Input:
[[118 210 143  64  73  56]
 [118 172 143  64  73 141]
 [117 210 143  64  73  56]]
Output: 143

Input:
[[234 130 100 144]
 [157 133 105  91]
 [143 101 147  52]]
Output: 147

Input:
[[ 57  92  32 202]
 [173 177 194  61]
 [203 200 121  91]]
Output: 121

Input:
[[134 177 130 114 187 161 106]
 [153 110 173 174  47  89  84]
 [129  62 113 161  55 122 126]]
Output: 113

Input:
[[ 53  50  49 105 191]
 [176 158  79 114 114]
 [ 96  55  61  64 165]]
Output: 61

Input:
[[193  62  97  33 136]
 [177  85 170 153 177]
 [168  33  97  36 123]]
Output: 97

Input:
[[ 72  64 125  72 160]
 [108 207 166 150 191]
 [ 54 116 127  62 156]]
Output: 127

Input:
[[113  94 116 147 190]
 [119 199 129 159 105]
 [ 76 229  90 137 160]]
Output: 90
---
Input:
104	147	164	85	122	139	124
154	122	209	78	128	150	185
Output: 85

Input: 86	138	87	47
Output: 86

Input: 222	32	154	94	138	36
Output: 36

Input: 162	105	42	87
Output: 87

Input: 22	80	146	123	139	151
Output: 80

Input:
168	157	94	175	182
79	190	69	171	225
70	166	201	34	89
Output: 69
---
207	30	116	237	39 -> 207, 39

119	121	148	101	114	148
200	161	170	85	52	31
-> 119, 31

209	170	165	116 -> 209, 116

207	174	199	88	48	45	59 -> 207, 59

89	18	69	63 -> 89, 63

228	193	103	80	110	124 -> 228, 124
---
225	171	47	67 => 225, 47

189	227	184	181	159	88	168
31	136	65	142	191	156	149
=> 227, 31

209	179	91	43	117 => 209, 43

142	68	102	73	135	153
141	124	108	124	132	151
146	229	145	217	125	140
=> 229, 68

185	89	148	213 => 213, 89

55	68	149	139	113
78	67	151	146	118
27	62	152	143	126
=> 152, 27

179	64	55	128	87	213 => 213, 55

69	148	72	195	206	179	172 => 206, 69

143	112	196	230	189	158 => 230, 112
---
104   86  207   77   66 value 207

176   91  182   88   28   52   78 value 88

128  127  107  118  167  105   98
220  187   62  229  105  137  196
103  116  116   97  194   72   63
value 229

 88  123  232  100  116  146  115
128  130  127  125  129  132  128
128  137  130  123  127  130  129
value 125

208  206  209  208  209 value 209

154  118   38  151   92
114  148  110   67  139
126  234  166  157  133
value 110

150  112  108  153  135
 95  147  227  112  191
159  105  140  147  137
value 227

104  113  116   32  168   91  155
121  115  137   28  170  110  130
122  130  133   34  120  143  176
value 28

117   83   25  157   45 value 25
---
20	122	164	48	123	207	109
189	122	165	48	123	189	120
--> 20

79	98	126	129	152	132
154	133	131	136	108	132
117	47	138	210	86	150
--> 154

105	70	93	167	73	99
217	83	67	214	71	139
--> 105

85	147	92	149	104	184
98	128	135	140	122	158
39	147	103	141	111	134
--> 98

135	153	65	108	183
51	141	234	34	183
--> 135

138	187	93	46	148	154
92	20	133	136	78	221
136	37	94	212	193	202
--> 92

151	88	113	225	24
205	100	199	99	152
--> 151

92	32	132	29
91	86	98	59
--> 92

49	33	229	32	19
59	234	29	207	227
--> 49

126	228	151	145	134	101
135	171	221	124	69	181
--> 126
---
226	227	236	159 Answer: 226
148	92	76	24	134	81	156 Answer: 148
194	28	114	46 Answer: 194
206	133	62	101	159 Answer: 206
43	127	123	113 Answer: 43
175	227	181	180	177 Answer: 175
---
126	57	96	94	185
129	166	138	155	155
102	49	154	103	118
Out: 118

37	96	93	171	103
42	95	82	168	125
90	112	95	182	126
Out: 126

170	194	197	62	71
93	67	62	229	200
180	144	177	104	37
Out: 37

69	127	136	76	211
101	113	129	90	184
162	155	103	162	109
Out: 109

188	85	81	66	231	203	187
119	125	182	163	61	115	121
135	123	92	101	163	143	126
Out: 126

44	123	28	234	172
152	116	155	91	122
54	130	51	234	154
Out: 154

135	112	84	74	110
134	148	82	200	231
96	123	196	35	169
Out: 169

89	140	69	117	87	95	39
171	123	140	145	146	129	105
161	105	170	155	153	141	174
Out: 174

133	98	82	127	153	117	111
121	143	162	123	82	117	124
97	165	223	132	55	127	123
Out: 123

155	93	113	116	177
88	202	50	100	69
171	219	165	126	56
Out: 56
---
54	136	128	45	120	125	134
66	143	128	22	112	128	129
69	115	127	140	132	125	141
ans = 143, 141

104	99	35	76	46
136	110	169	25	107
ans = 169, 136

50	89	157	232	43	146
174	122	70	146	173	128
101	153	89	110	159	54
ans = 232, 174

172	200	163	231	149
173	178	153	210	149
222	194	154	237	168
ans = 237, 231

111	25	171	105 ans = 171, 111

206	194	86	146	120	179
99	124	97	141	117	145
ans = 206, 194
---
array([141, 110,  33, 210, 185]) Out: 141
array([ 86, 134,  46, 122, 204]) Out: 86
array([149, 178,  90,  24, 146]) Out: 149
array([ 71,  39, 137, 125, 161]) Out: 71
array([ 23, 140, 231, 122, 148]) Out: 23
array([141,  47, 147, 109, 199]) Out: 141
array([ 55,  99, 218, 139,  92]) Out: 55
array([141, 134,  70,  30, 106]) Out: 141
---
123	166	152	90	50	151 => 166, 152

161	191	134	134
138	18	157	219
135	86	92	112
=> 219, 191

66	194	89	220	94	162 => 220, 194

39	34	205	156 => 205, 156

93	95	47	163 => 163, 95

30	58	160	118 => 160, 118
---
143	128	113	155	184
132	45	143	151	112
yields 184

198	186	153	142	136	101
139	138	191	128	223	132
yields 101

67	73	197	171	67
80	69	211	64	166
yields 67

128	151	173	93	23
63	19	233	106	86
yields 23

193	117	40	109	158	140	74
180	162	90	126	135	217	104
yields 74

124	70	88	126	159	188
142	70	88	126	150	228
yields 188

87	32	115	106
62	122	94	179
yields 106

126	71	112	207
149	115	203	66
yields 207

128	76	164	95	64	108	57
229	102	120	106	100	232	193
yields 57
---
128	125	128	181	160	113	137
138	101	152	193	228	143	133
156	96	187	76	182	107	187
=> 128

193	120	219	200	123	124	71
158	148	190	114	127	110	101
74	134	127	137	141	95	89
=> 193

194	161	128	67	78
42	90	126	128	105
94	82	133	210	184
=> 194

39	206	161	143	210
117	196	136	143	229
136	191	188	139	160
=> 39

149	124	129	141	119	90
157	107	126	146	92	74
108	223	58	94	147	237
=> 149

195	54	34	199	104	147	66
127	100	167	136	183	69	199
117	77	152	140	152	109	163
=> 195

81	168	191	163	140	104
103	189	152	188	156	164
66	24	103	85	87	101
=> 81

94	175	68	215	56	145	138
180	148	218	116	145	73	218
186	89	61	141	193	88	193
=> 94
---
216	124	187	138	178	115	63 yields 138

205	156	128	81	51	164	169
116	88	119	161	216	124	86
114	86	134	133	155	145	160
yields 161

213	139	174	194	32 yields 174

206	89	169	149	85	124	116 yields 149

210	104	165	52	105	202	32
132	104	117	114	130	123	153
141	98	138	111	136	146	115
yields 114

82	101	107	26	34	216	84 yields 26
---
214	112	196	187	111	132	103
54	164	72	169	98	209	98
86	126	175	100	87	137	104
result: 104

18	224	133	79	222	125
103	54	130	233	33	132
52	135	128	210	139	130
result: 130

142	127	192	145	112	114
104	139	181	132	51	115
84	124	115	114	72	109
result: 109

69	146	145	88
70	176	53	66
170	91	215	179
result: 179

117	192	149	158	150
168	48	118	97	130
118	177	175	182	188
result: 188

237	87	131	30	188	153	77
126	139	111	170	40	177	109
200	60	91	170	40	95	93
result: 93

78	173	170	177	160	52
185	109	189	180	49	120
132	115	104	127	146	177
result: 177

124	77	87	112	73	176
220	111	166	167	91	82
69	222	45	125	196	199
result: 199

49	98	101	92	46
128	81	171	83	101
92	107	105	112	158
result: 158
---
160	109	189	213	166
186	165	120	114	47
>> 165

140	144	98	49	108	85	168
162	123	115	63	66	102	163
76	99	115	197	130	191	87
>> 123

125	131	142	183	128
59	210	113	107	144
31	54	130	80	151
>> 210

187	183	161	51	170
58	32	105	191	140
>> 32

127	202	117	39	188	106
73	95	84	76	66	155
174	98	102	158	160	142
>> 95

119	167	133	153	53
238	113	87	65	92
>> 113

157	150	97	139	143	129	48
69	98	139	145	128	160	205
105	33	94	120	59	216	195
>> 98

131	122	126	126	111	136	139
119	156	134	139	190	101	91
108	148	135	132	212	82	77
>> 156
---
85	162	138	95	130	109
169	169	135	150	124	114
84	152	149	136	33	26
-> 135

181	94	131	151	90	178	160
52	140	89	69	126	35	56
-> 89

101	76	76	146	109	130	133
216	107	136	209	94	90	162
152	88	102	146	103	130	146
-> 136

155	109	25	142
80	123	122	83
-> 122

75	126	160	169	95	217
153	233	163	125	95	131
107	133	147	223	95	68
-> 163

186	150	99	124	84	119	58
38	86	119	127	185	191	148
-> 119
---
133	55	183	106	43
87	86	196	211	122
99	144	185	169	162
out 196

59	121	156	111	158
157	176	46	108	116
194	99	140	153	116
out 46

132	147	46	130	117
129	152	192	127	160
180	122	143	128	125
out 192

221	212	89	47	167
110	171	149	155	200
111	120	137	146	132
out 149

183	236	70	127	97
41	39	152	55	214
183	167	115	173	48
out 152

198	146	176	153	110
53	220	109	190	201
200	162	187	154	78
out 109

128	125	164	117	108
129	123	129	119	147
44	100	99	164	171
out 129

175	236	231	92	203
169	123	100	171	122
107	100	123	111	136
out 100
---
 44  202   88  179  167  138
198  100   70   92   48   47
-> 44, 47

 47  169  178  233   25  163  227 -> 47, 227

 47   68   29  170  185  154  131 -> 47, 131

205  153  147  199  180   40
176  134  130  220  205  173
102  228  205   77  158  158
-> 205, 158

181   97  225  161   57
 82  161   44   69  201
180   60  198  209   23
-> 181, 23

164   22  186  215   39  151
 61  179  219  112  146  155
159   41  159  217   37  149
-> 164, 149

118  146  140  138  225 -> 118, 225

 92  115  128   47   65  167  137 -> 92, 137

 83  181  229  112  160  144 -> 83, 144

139  162   75  131  148  215  135 -> 139, 135
